A small network was shown many inputs. Here are its activations along a few directions, one row for each input.
In each table, some parts of the input vary, and every possible input appears once, in random order.
A made-up example of a description, with smaller parts first: one of 4 places along a line, together with either a single point or one of 11 places around a ring or (one of 2 separate values, together with one of 8 places around a ring).
Shared parts are said once, and a part with two or three values counts as separate values.

Other details of the inputs vary at random and push rows far along two fixed directions, the same in every table; ignore that.

Table:
row 1: [-14  11  12  -1 -29 -11   5   1  15 -12 -21]
row 2: [-17  17  24  12 -71  14 -15   1 -20  18 -30]
row 3: [-12  -3   7 -17  10 -40  14   8  39 -28   5]
row 4: [  1  -3   2  13 -41  12 -20 -16  -7  23 -37]
row 5: [ 13 -22   7 -11  24 -38   9   0  13  -7  15]
row 6: [-17 -12  15  -1 -15 -15 -32  13  -2  12 -15]
row 7: [-24  10  27  19 -59  15 -22  -8 -19  29  -7]
row 8: [-23 -18   8  -1  17 -42  -3   4  31 -12   0]
row 9: [ 13   2 -28  24  20  47  -3 -13 -24  -5   2]
row 10: [ -8 -16   3   3  40 -30   8   3  17 -18  16]
row 11: [14 -9  3  7  8 -3 -4 -7 -3  7 -9]
row 12: [ -8  -2  12  21 -50  11 -27 -17  -4  30 -53]
row 13: [-15 -21  11 -29  19 -51  -9  25  17   0  23]
row 14: [ -7  -1  12  16 -62   8 -22 -22 -14  29 -38]
row 15: [-10  -7  21 -22  -5 -43   7  20  17  -7  23]
row 16: [ -7  17  13   4 -44  11  -4   4 -18   4 -19]
row 17: [ 20  13 -31  -4  20  46   8  -6 -17  14   4]
row 18: [  3  -3  -4 -15  35 -27  15  10  32 -34  19]
row 19: [  0 -10  -9 -27  43 -27  17  11  32  -1  16]
row 20: [ 27  22 -23   6  10  43  16   2 -22 -18   2]
row 21: [ 30  13 -30  13  38  57   2  -5 -17 -21  14]
row 22: [ 26   2 -28  23  44  46  11 -11 -33 -12  23]
row 23: [ 28   5 -37  19  40  53   9 -12 -35 -13  24]
row 24: [-12  -8  24 -20  -3 -41   5  17  17  -4  31]
row 25: [-18   6  12  -3 -25  -6  -1  -8   3  23 -11]
row 26: [-19   4   7 -12 -26 -14   1  -6  10  21  -9]
row 27: [  7   1   0 -20  16 -30  21  20  18 -27  17]
row 28: [ 31  13 -30   4  44  55  15  -4 -26   8  14]
Each input here is: either one of 2 separate values or one of 11 places along a line or (one of 3 separate values, together with one of 5 places around a ring).
- Which of the alternatives is row 23? => one of 3 separate values, together with one of 5 places around a ring
- Change only the choice among 3 separate values in row 4. List by row number the other rows that result. => row 9, row 17
- Change only the place on the ring of 5 in row 5. List by row number the other rows that result. => row 4, row 11, row 12, row 14

Table:
row 29: [-39   3  37  -8 -69 -41 -19   2  23  16 -34]
row 30: [-23 -39  17  10   7 -62 -23 -14  39  10 -38]
row 31: [ -7  24  -3  39 -47  63 -21 -17 -41  15 -33]
row 32: [ -8  16  -6  37 -43  69 -28 -28 -46  46 -39]
row 33: [ 17  19 -20  15   0  51   5  -3 -28  -5  -4]
row 34: [ 24  20 -25  10   5  55   7  -5 -27 -10  -4]
row 35: [ 28   8 -25   3  38  27  23   1  -8 -27  19]
row 36: [-12   0  15  12 -40   8 -21  -8 -20  26 -16]
row 37: [-26  13  22   9 -63  -9  -8 -12  12   3 -40]
row 38: [ 24 -14  -9 -21  51 -19  16  13   2 -10  44]
row 39: [ 22 -10 -14 -22  66 -17  24  18  11 -33  49]
row 40: [  4 -25 -19  19  27   2 -18 -26  10  10 -14]
row 41: [-24   3  22   3 -39 -14 -14   3   4  13 -14]
row 42: [  9  -9 -14 -16  52 -12  16   7  14  -7  29]
row 43: [  5   0   5 -11 -15  -5  -2   1  -5  11  -1]
row 44: [-13  12  12   9 -41  12 -13  -1 -10  16 -22]
row 45: [ 32   9 -21   7  16  49   7   1 -34   5  11]
row 46: [ 22  -7 -16 -10  56  -1  10  14  -3 -21  39]
row 47: [-29  -8  30 -25 -26 -65   0  10  41  -8  -6]
row 48: [ 14   6 -10  -3  17  14   9   6  -6 -10  13]
row 49: [-15 -14   5 -30  33 -57  18  12  48  -8  18]
row 50: [ 14  10 -10  22 -12  55 -13  -8 -43  18  -6]
row 51: [ 14  16 -16  28   0  53   2 -12 -30  -9  -5]
row 52: [  4 -24   9 -38  38 -70  18  22  33 -14  37]
row 53: [-11 -12   7 -22  26 -54  15  15  35 -26  25]
row 54: [ -4  -2  11   0 -16  -3  -5   1  -6  11   1]
row 55: [ 58   7 -43  -7  60  60  23   8 -36 -13  36]
row 56: [-54   6  33  -2 -78 -40 -16 -13  35  28 -57]
row 57: [-28 -14  25 -16  -5 -58  -2  13  32 -13  10]
row 58: [  1   7  -1   7   1   5  10  -3   1 -15   3]
- What is each input in this table made of? => either one of 2 separate values or (one of 4 places along a line, together with either a single point or one of 6 places along a line)

Table:
row 59: [  9   9 -16  -2   7  21   0  -7  -3   4 -12]
row 60: [ 25  13  -9   3  -7  31   3   3 -23  -6   3]
row 61: [-30  -7  28  26 -53  -4 -36 -14  -4  30 -41]
row 62: [  9   4 -16  10   1  31  -5 -15 -12   5 -11]
row 63: [  5  -3  -4  -7  17 -14  13  -1  17  -2   0]
row 64: [ 23   8 -14 -13  20  31   8   9 -29  18  23]
row 65: [-17  -4   6 -14  12 -37  13  15  30 -20  19]
row 66: [-17  -6  11 -13  13 -41   9  11  26 -20  26]
row 67: [-29  10  29  15 -73  -5 -20  -6  -5  16 -29]
row 68: [-14  -9   6  -8  -4 -29  -3  -7  19   1 -12]
row 69: [  7   9 -13   0   1  23   0  -9  -4   7 -18]
row 70: [ -9 -10  16 -31   0 -35   4  14  15  13  23]
row 71: [  6   1  -3 -16  16 -19  17  16  15 -20  17]
row 72: [-21  16  30  10 -80   4 -21  -5 -13  18 -42]
row 73: [ 20  11  -8  10   3  35   5   2 -29  -6   9]
row 74: [-12 -24   6  -6  17 -43  -5   3  22  -4   7]
row 75: [ 19  -8 -17   8  28  21   6  -8 -13  -1   5]
row 76: [ -9   2  12 -13  -9 -28   8  13  17 -12   0]
row 77: [  2 -21  -3  -3  34 -30   1   4  13  -7  13]
row 78: [ 13  10 -14   6  29  26  11   4 -17 -17  25]
row 79: [-11  -7   8 -10  -1 -35   6  -2  29   1  -6]
row 80: [ 12  -3 -14  16   8  31  -3 -13 -17   7  -5]
row 81: [  5  16 -12  12   3  39   8   1 -18  -7   3]
row 82: [ 13  -8 -10  19  19  27 -15  -7 -19   5   1]
- What is each input in this table made of? => one of 2 separate values, together with either a single point or one of 5 places around a ring or one of 6 places along a line
- The inputs of row 69 and row 59 match in every part but the choice among 2 separate values. If row 61 is changed in the same way as row 69 into row 59, which row does it become? => row 82
- Change only the place on the ring of 5 in row 78. List by row number the other rows that result. => row 72, row 73, row 76, row 81
- Change only the place on the ring of 5 in row 66. List by row number the other rows that result. => row 60, row 65, row 67, row 71

Table:
row 83: [ 31 -11 -13   1  32   5   0   0 -15  -6  25]
row 84: [-17   2   7   3 -19  -6  -7 -10  12   6 -26]
row 85: [ 22   8 -14 -17  16  14  17  12 -12  -5  25]
row 86: [ -6  19  15  11 -42  21  -6   2 -17   5 -20]
row 87: [ 25  12 -23 -14  23  28  14   9 -10 -11  22]
row 88: [-12 -10  19   7 -37 -10 -23  -8  -1  18 -19]
row 89: [ 24   3 -23   4  35  26  14  -8  -4 -20   9]
row 90: [-17 -29  23 -22   6 -68  -5  13  36   2   5]
row 91: [ 21   4 -27  -2  43  24   8  -2  -6  -6   5]
row 92: [ 21  13 -15 -10  26  19  13  12  -3 -19  19]
row 93: [-11   7   8  17 -22  19  -9  -6 -23  11  -6]
row 94: [-13   3   8  15 -30  -7  -4 -11   8  -4 -24]
row 95: [-28 -24  13 -32  27 -76   7  16  52 -16  29]
row 96: [-14   6   4  12 -29  21 -12  -9 -18  21  -7]
row 97: [-14   2  13   3 -24  -9   8 -17   8  25 -11]
row 98: [-12 -23  10 -23  23 -62   9  12  44  -7   8]
row 99: [ -4   2  -2  12 -21  18 -16  -8 -15  22 -27]
row 100: [ 26   1 -24  11  30  21  15  -4  -8 -29  11]
row 101: [ 22  -9 -17  -5  34  12   1   5 -10   0  11]
row 102: [-13  10   1  19 -16  26 -15  -6 -10   6 -12]
row 103: [-25   2  20  14 -23  -7 -11   0   0   4 -10]
row 104: [ -7  10  18  -4 -33  -5   1   7  -9   4  -6]
- What is each input in this table made of? => either a single point or (one of 2 separate values, together with one of 5 places around a ring) or one of 11 places along a line
- Which of the alternatives is row 86? => one of 2 separate values, together with one of 5 places around a ring

Table:
row 105: [ 25 -20 -24   2  57  11  -6   7 -12   9  20]
row 106: [-26  -3  36  14 -77 -17 -12 -28 -10  45 -29]
row 107: [-12  20  11  -1   5   5  16  16  -6 -10   4]
row 108: [ 22   2  -1  13   2  14   1   7 -18 -28   7]
row 109: [-12  39   4  35 -50  84  -9 -15 -44  20 -22]
row 110: [ 16 -11 -15  11  23  25 -13   1 -28  25   5]
row 111: [ 15 -17  -9  -3  36   3   1   1 -18  13  26]
row 112: [ 15  12 -39  37  11  69  -3 -32 -26   1 -16]
row 113: [-22  -8  36   0 -35 -56  -9  16  15 -20 -16]
row 114: [ 32   4 -33  31  21  78 -27 -16 -46  28 -20]
row 115: [-26 -19  32  -6 -31 -63  -9  10  37 -24   4]
row 116: [ 38 -20 -15 -22  79 -27  26  22  14 -61  64]
row 117: [-17   9 -19  27 -11  20   1 -24  -4  -4 -21]
row 118: [ 15 -16 -28  -5  71  -9   9  -7  23 -26  18]
row 119: [  0  21   2 -14 -33  21  -3   8 -17  10  -4]
row 120: [  9  25  -9  21 -65  58   1 -24 -22  28 -69]
row 121: [ 21   6 -33  33  19  63 -17 -22 -22  12 -24]
row 122: [-46 -24  29  -3 -31 -53 -36  -7  36  21 -47]
row 123: [-38  -3  32 -36 -56 -57  -7  12  41   8   2]
row 124: [  4  26  -4   9  10  40  16   7 -21  -7  12]
row 125: [-33   9  32 -29 -55 -46  -4  20  15  10 -17]
row 126: [-43   1  31 -16 -20 -43   7   9  39  -8  13]
row 127: [-25 -29  35 -15 -15 -77   1   1  28  22  12]
row 128: [ 55  -9 -22 -39  87 -38  52  15  42 -39  35]
row 129: [ 33   2 -27 -45  57  -7  28  24   5 -26  63]
- What is each input in this table made of? => either one of 2 separate values or one of 11 places along a line or (one of 3 separate values, together with one of 4 places along a line)
- Change only the place on the line of 4 in row 116. List by row number the other rows that result. => row 108, row 113, row 115
- Change only the choice among 3 separate values in row 126. List by row number the other rows that result. => row 115, row 123
